[[ 0.11  0.08  0.14 -0.02  0.03  0.15]
 [ 0.11  0.05  0.12 -0.13 -0.07  0.10]]
Rows and columns are numbered from 0.
Find the bottom-right entry.
0.10
Find the entry directly below 0.14.
0.12
Find the entry just left of 0.03.
-0.02
Find the entry just left of -0.02.
0.14
The entry in row 0 and column 1 is 0.08
Find the top-left entry.
0.11
The bottom entry of the column that holds the smallest entry is -0.13
Find the top entry of the column that holds the largest entry.
0.15

data = [ -47.1 -104.8  134.3 -127.4  108.4  131.5   15.8]
Which number is the last entry?
A: 15.8
Which number is the entry just left of 134.3?
A: -104.8
The third-last entry: 108.4
The entry just right of the largest entry -> -127.4
The 3rd smallest entry is -47.1

Read these off the row that follows.
1) Which number is the entry just left of -17?
2) Which number is the entry just left of the smallest entry?
3) Which number is the entry just left of 0?
[-10   0 -13  -6  28   1 -16 -17 -10  23   1  14 -26]
1) -16
2) 14
3) -10

A =
[[ 53 146 158 131 106 120 129]
 [128 124 170 124 148  92  96]
 [170 136 130 212  88  91  87]
 [113  94 166  73 143 178 104]
 [114 137 147 154 114  97 114]
 [106 135 144 119 143  99 129]
 [158 133  90 148 120 104 130]
 [ 99 143  82 116 123 121 170]
 [107 124  89 110 114 164 152]]
Counting starts at 0.
Find the entry at row 0, column 2.
Answer: 158
Find the entry directly below the smallest entry.
Answer: 128
Find the entry in row 0 and column 0.
Answer: 53
Find the entry in row 2 and column 0.
Answer: 170
The entry just right of the centre entry is 114
Find the entry directly above the largest entry.
Answer: 124
Find the entry in the top-right corner.
Answer: 129
The top entry of the column that holds the largest entry: 131
The entry directly below the largest entry -> 73
Find the entry in the bottom-right corner.
Answer: 152
Find the entry directly above 89.
Answer: 82
Find the bottom entry of the column that holds the smallest entry.
Answer: 107
The bottom entry of the column that holds the largest entry -> 110
Find the entry just left of 147.
Answer: 137
Find the largest entry.
Answer: 212
The entry in row 1 and column 2 is 170
The entry at row 0, column 1: 146
Find the entry at row 2, column 2.
Answer: 130
The entry just left of 178: 143
Find the entry just right of 110.
Answer: 114
Find the entry just right of 94.
Answer: 166

Read these off the table that follows.
1) Report the last entry, reading row by row.
2) Report the smallest entry.
3) Report the first entry in reading order.
4) Report the bottom-left entry.
5) Report the entry just left of the largest entry.
6) Report the entry just left of the centre entry.
7) Report the third entry on the main diagonal.
8) Report the top-right entry.
[[ -4   2   2  10  15   9 -20  12  -4  12  10]
 [ -2  -3   6  21  25   2 -21  14 -13   9  10]
 [ 28 -16  13  -5  -1  -3   4 -16  13 -19  -2]
 [ -2  -1   4  15  20   3 -20  12 -11   9  10]
 [ -2  -1   4  15  20   3 -20  12 -11   9  10]
 [-31  19 -20  -8 -27   1  18   8  -1   9 -14]
 [ 21 -11  10  -9  -6   2   6 -15  19 -15  -3]
 [-24  15 -16  -7 -20   1  15   7  -1   8 -11]
 [ -8   3   2   7  11  17 -20  15   1  17  10]
 [-21 -23  27  30  -9 -23  26  23 -26 -12 -33]
 [ 21 -11   9  -8  -5   2   5 -14  18 -15  -2]
 [-25  16 -17  -7 -21   1  15   7  -1   8 -12]
 [-28  17 -18  -7 -24   1  17   7  -1   8 -12]]
1) -12
2) -33
3) -4
4) -28
5) 27
6) -6
7) 13
8) 10
